Here are a small network's activations along a few directions, averaged over the inputs that share one value of a field.
Values that are neighbours, or in one group, have similar rows; names and order tell nothing.
(in the rows, 500 means zero)
Random noise pushes rows far along 5 fixed directions. That doesn't count. These rows show it; they differ only by the noise:
[546 790 627 501 487 263 422 605 288 604 387 403 408 739 392]
[604 695 587 499 553 375 429 548 396 667 461 321 486 714 436]
[582 496 633 490 422 647 437 372 627 275 306 711 369 704 611]
[573 491 480 501 436 611 500 435 476 585 577 581 471 616 452]
[491 374 345 533 422 541 523 508 396 643 673 531 565 520 378]
[255 534 574 523 463 302 453 670 400 454 443 572 486 414 421]
[407 312 517 495 533 733 507 435 711 530 634 605 569 355 555]


T, 9 values:
t7: [531 570 451 471 575 604 526 439 568 564 566 451 500 428 563]
t3: [611 457 253 498 422 422 651 455 360 371 494 539 443 476 401]
t6: [454 709 730 491 492 407 452 579 494 576 447 479 412 483 512]
t1: [666 297 284 584 499 397 456 471 419 533 479 181 682 712 538]
t4: [388 337 456 542 624 491 452 641 589 608 622 345 652 275 536]
t8: [312 356 435 427 405 708 569 471 627 332 589 897 431 143 535]
t2: [340 426 365 482 421 531 700 462 423 422 629 718 513 251 400]
t5: [512 654 616 501 538 370 536 508 410 561 488 357 540 591 477]
t9: [441 388 509 484 590 559 482 525 667 359 444 502 507 269 626]
The values of T form 3 separate groups.
- List the group mates of t3, in the order listed. => t2
- List the group mates of t9, in the order listed. => t7, t8

M, 16 values:
m7: [593 338 169 493 614 670 732 511 470 618 846 632 622 266 391]
m12: [451 296 646 585 810 626 468 255 898 255 450 469 579 569 775]
m14: [289 878 853 463 601 130 400 777 263 894 692 291 578 435 394]
m15: [459 196 178 630 147 709 594 461 223 689 800 616 609 549 380]
m16: [631 746 727 521 336 426 346 568 333 389 170 680 218 887 470]
m2: [450 563 373 480 795 290 475 636 475 826 593 118 598 200 368]
m13: [606 499 621 484 204 512 559 354 380 442 412 750 359 871 482]
m3: [479 187  59 440 529  77 627 568 313 219 282 397 619 457 312]
m5: [276 173 230 489 458 510 535 731 578 370 612 562 598  26 513]
m8: [268 536 385 440 619 431 728 416 472 823 936 262 763  95 396]
m4: [837 605 389 563 426 682 445 494 501 969 738 306 589 673 378]
m6: [679 729 656 505 520 715 581 259 559 879 733 292 495 766 507]
m1: [424 316 369 562 585 303 420 796 398 630 556 247 641 243 351]
m11: [404 815 619 513 596 159 578 544 205 653 489 290 488 589 429]
m9: [120 288 523 470 505 541 322 712 730 319 471 594 612 105 517]
m10: [330 469 424 499 469 632 434 633 530 309 458 719 412 242 578]
The values of M form a line.
- Name the neighbours of m7, in listed order. => m2, m3
- Name the neighbours of m6, in listed order. => m12, m13
- Name the neighbours of m1, in listed order. => m9, m10
- Name the neighbours of m15, in listed order. => m14, m16
- What is the length, in steps, of the shortest route from m4 to m11? => 7
